These are the activations of a small neural network, seen along a few directions. Each row is one input.
In each table, some parts of the input vary, and every possible input appears once, in random order.
A made-up example of a description, with smaller parts first: line(4) and (point or line(9) or (values(2) and ring(5))).
Shared parts are said once, and a part with two or three values counts as separate values.

A family of inputs:
r1: [ 0.56 -0.08  0.67 -4.66 -4.48 -3.07  2.34 -2.79  3.15  5.08 -4.12  1.80]
r2: [-0.21 -1.33  0.61  0.32  4.35  0.26 -2.47  4.85  1.53 -0.82  1.85 -2.13]
r3: [ 1.37  2.58  2.50  4.12  1.84  0.68 -0.76  0.10  5.66  0.19 -3.42 -4.12]
r4: [ 5.22  2.91 -1.32  2.80  0.54 -0.87  1.43 -0.10  4.66 -3.72 -5.08  2.00]
r5: [-6.09  0.12  2.04  1.05 -0.68  3.40  0.74 -2.04 -2.52  0.65  4.95 -2.53]
r6: [ 2.31  1.53 -3.67  2.78 -0.63  1.91 -2.10 -2.11 -1.04 -8.28  1.07  1.86]
r7: [-4.19 -3.15  3.57 -2.85  3.75 -0.06  1.43  4.37 -0.46  3.85  2.73  0.09]
r8: [ 6.06  1.94 -1.71  3.81 -0.70 -2.16 -1.34 -3.15 -8.66  2.89 -0.61  2.59]
r9: [-2.43  1.50  5.76  0.56  0.94  0.17  2.05 -0.46  3.64  5.34 -2.61 -1.62]
r10: [ 4.32 -0.56 -4.23 -1.16  2.69 -0.53 -0.61  4.87  0.49 -3.86 -0.76  3.35]
r11: [-4.31 -1.69 -2.15 -2.96 -6.33 -0.58  0.65 -3.87 -4.26 -0.47  2.63  0.82]
r12: [-1.29  1.22  0.12  3.54  0.75  3.99 -2.67 -2.20 -0.53 -4.40  3.63 -4.40]
r13: [-1.31 -4.99 -2.19 -7.32 -2.06 -3.13  1.33  2.52 -1.66  3.54 -0.25  2.29]
What do these inputs look like to the network?
> point or (values(3) and line(4))

A family of inputs:
r14: [ 1.74  2.45 -3.76  3.17 -1.13 -0.03 -0.43 -3.26 -3.27 -4.31  0.25  0.66]
r15: [-1.15 -1.60  0.45 -5.57 -3.95 -2.86  1.86 -2.33 -2.74  7.10 -0.23  2.41]
r16: [-0.52  1.54  2.78  2.71  2.98  0.68  0.33  1.73  5.66 -0.96 -1.41 -3.09]
r17: [ 0.08  1.69 -1.08  4.20  0.46  3.56 -1.30 -2.17 -1.85 -5.15  3.03 -1.34]
r18: [-1.96  1.94 -0.71  4.31  1.47  3.05 -3.07 -0.64 -3.30 -6.00  4.43 -3.50]
r19: [ 0.97  1.76 -2.40  3.50 -1.28  1.93 -1.77 -2.24 -3.41 -5.01  1.21 -0.46]
r20: [ 4.81  2.23 -4.03  2.23 -2.31 -0.55 -0.79 -4.23 -2.81 -3.24 -0.56  2.15]
r21: [-3.50 -1.82  0.86 -4.08 -2.51 -2.00  1.92 -1.56 -2.30  6.26  0.60  1.73]
r22: [ 5.08  1.59  0.54  0.35  0.38 -2.09  0.81 -1.09  5.19  1.24 -5.02  1.51]
r23: [-5.39 -2.57  3.23 -2.89 -1.13  0.57  1.19 -0.05 -1.26  4.84  3.56 -1.02]
r24: [-1.40  0.27  3.66  2.60  4.04  1.89 -0.32  2.48  5.71 -1.65 -0.73 -4.13]
r25: [-6.41 -2.94  4.14 -3.02  0.20  1.78  0.62  0.88 -2.21  4.75  4.35 -2.51]
r26: [-4.78 -1.43  2.15 -3.29 -1.97 -0.97  1.90 -0.39 -2.30  5.81  1.56 -0.29]
r27: [ 1.60  1.16  2.49  2.34  1.64  0.15 -0.23  0.54  5.12  0.13 -2.70 -0.60]
r28: [ 5.03 -0.15 -1.22 -1.01  3.27 -1.50 -0.86  5.71  4.02 -0.85 -3.98  2.37]
r29: [-0.96 -4.66 -1.67 -7.24 -1.15 -2.39  1.65  4.22 -2.26  3.54  0.30  3.13]
r30: [ 4.47 -0.53 -5.97  0.48  0.17 -0.26 -1.68  2.42 -3.14 -6.53  0.15  2.68]
r31: [ 2.26  1.09  0.53  1.19  0.84 -0.95  0.17 -0.01  5.15  0.03 -4.80  0.29]
Changing only one part turns r26 into r19. The same change can be made to r29. Which row results?
> r30
What do these inputs look like to the network?
> values(3) and (point or line(5))
Change only the values(3) part in r20. List by row number the other rows that result.
> r15, r22

A family of inputs:
r32: [ 1.62  1.26 -3.48  3.91  0.90  3.33 -2.83 -1.54 -3.11 -8.93  4.65 -1.48]
r33: [ 0.52  1.96  2.80  2.96  2.57  2.69  1.21  1.62  5.68  1.79 -2.69 -2.50]
r34: [-6.66 -3.18  0.43 -2.89 -1.77  0.07  0.46  0.62 -5.68  3.72  5.32 -1.89]
r35: [ 3.06  4.26 -0.72  5.75 -0.10  2.89 -1.91 -3.02 -0.53 -4.58 -0.71 -2.11]
r36: [-2.22 -3.21  0.62 -5.81 -4.00 -3.64  3.55  0.98 -4.14  6.03  0.99  4.65]
r37: [-4.34 -1.79  0.80 -5.61 -0.86 -3.45  3.06 -1.39 -1.45  6.33  0.09  0.37]
r38: [ 3.77  2.15 -2.59  4.10 -1.33 -0.38 -1.50 -2.13  0.46 -4.83 -2.19  0.22]
r39: [ 1.63  0.07  2.59  0.00  0.96 -0.91  0.94  2.43  6.77  0.30 -4.41 -0.16]
r40: [-5.06 -0.61  3.33 -2.35 -3.01  0.51  2.42 -1.35 -1.27  6.21  1.00 -1.04]
r41: [-1.45 -1.07  1.39  0.87  4.30  2.33 -1.62  2.28  2.30 -2.65  1.73 -0.81]
r42: [ 3.47 -0.15 -0.96 -1.97  2.15 -1.45 -0.43  3.95  3.25  1.87 -3.42  1.18]
r43: [ 5.65  0.31 -4.21  1.04  0.18 -1.99 -3.34 -2.45 -2.27 -5.26 -0.36  3.55]
Changing only one part turns r36 into r42. The same change can be made to r40. Which row results?
> r33
What do these inputs look like to the network?
> values(3) and line(4)
Change only the values(3) part in r32. List by row number the other rows that result.
> r34, r41

A family of inputs:
r44: [ 3.93  1.58 -1.74  1.92  4.57  1.26 -2.28  4.58  4.39 -5.00 -2.23 -0.43]
r45: [ 1.99  2.97  1.07  5.30  1.77  1.24 -2.06 -1.65  1.33 -3.27 -0.10 -2.14]
r46: [ 3.97  0.50 -6.27  1.39  0.92  1.57 -1.43  0.16 -4.90 -7.28  2.90  2.66]
r47: [-4.47 -4.72  2.35 -5.36 -0.07 -1.00  0.83  2.49 -0.84  6.85  1.72  1.20]
r48: [-0.90 -3.04  0.14 -8.22 -4.08 -6.14  2.99 -0.39  0.33  8.93 -4.63  4.29]
r49: [-2.56  0.06  4.25  0.65  0.23  1.96  0.80 -1.17  2.83  3.55 -1.13 -2.87]
r50: [ 0.62  0.79  0.83 -1.89 -4.92 -3.62  3.28 -6.02  2.70  4.72 -4.91  2.15]
r51: [-4.41 -3.23 -2.41 -6.80 -3.41 -1.31  1.90  0.62 -7.61  4.08  5.17  2.62]
r52: [ 0.46  2.90 -0.03  5.28  1.04  0.75 -2.11 -2.43 -1.00 -4.54  1.09 -1.54]
r53: [ 2.22  3.65  2.19  4.73  3.28  1.75 -1.19 -0.75  3.35 -2.28 -1.50 -2.52]
r54: [-3.74 -3.20  4.04 -6.50  2.16 -2.00  1.93  6.35  3.68  7.93 -0.82 -0.56]
r55: [ 3.52  0.55 -3.44  2.55  2.20  1.62 -3.17  2.81 -0.85 -6.05  0.43  0.58]
r56: [-3.50 -0.58 -0.38  0.10 -4.45  1.07  1.43 -4.97 -5.65 -0.46  4.21  0.01]
r57: [-2.62 -0.53  3.18  0.06 -0.87  0.33  1.57 -1.65  1.50  1.38  1.22 -2.30]
r58: [ 0.63  2.03 -1.19  5.07 -0.71  2.06 -1.93 -3.27 -3.87 -5.26  1.88 -0.72]
r59: [ 3.46  0.60 -0.77  2.47  5.94  1.34 -1.36  5.71  6.32 -3.38 -3.62 -0.71]
r60: [-3.91 -0.04  5.00 -0.10  1.15  0.18  1.86  0.37  6.09  3.42 -2.05 -4.00]
r61: [-3.50 -0.83  0.80  0.29 -3.54  1.41  1.19 -3.25 -3.83  0.12  3.25 -0.75]
r62: [ 8.07  2.14 -4.61 -0.17 -0.83 -3.60 -0.11 -0.06  3.41 -2.92 -6.44  4.32]
r63: [-4.06  0.21  2.14 -0.10 -2.03  0.65  0.46 -2.67 -1.23  0.53  2.12 -2.25]
r64: [-4.32 -4.12 -0.57 -5.99 -3.05 -1.21  1.18  2.63 -5.87  4.45  4.18  1.23]
r65: [ 1.59  1.97 -3.16  4.46 -0.45  1.68 -1.05 -5.28 -5.76 -4.74  3.03 -0.04]
r66: [ 1.43  3.02  2.61  5.18  4.31  2.00 -1.03 -0.25  6.54 -1.02 -2.86 -2.93]
r67: [-4.67 -3.72  0.37 -5.51 -1.92 -0.98  0.38  2.76 -3.29  6.20  3.09  0.35]
r68: [ 4.95  0.60 -2.04  1.75  3.57  1.09 -1.83  3.92  2.17 -5.79  0.01  0.49]
r69: [ 5.65  4.40 -0.98  3.56 -2.12 -3.16  1.56 -5.23  1.92 -0.50 -6.03  3.42]
r70: [-4.27 -3.22  2.57 -6.41  0.77 -1.10  0.76  4.49  1.58  7.44  0.12 -0.96]
r71: [ 4.45 -0.73 -3.93  2.29  0.55  2.17 -2.59  2.17 -3.44 -7.13  1.92  1.41]
What do these inputs look like to the network?
> line(4) and (point or line(6))
Changing only the line(4) part turns r71 into r58. The same change can be made to r59. Which row results?
> r66
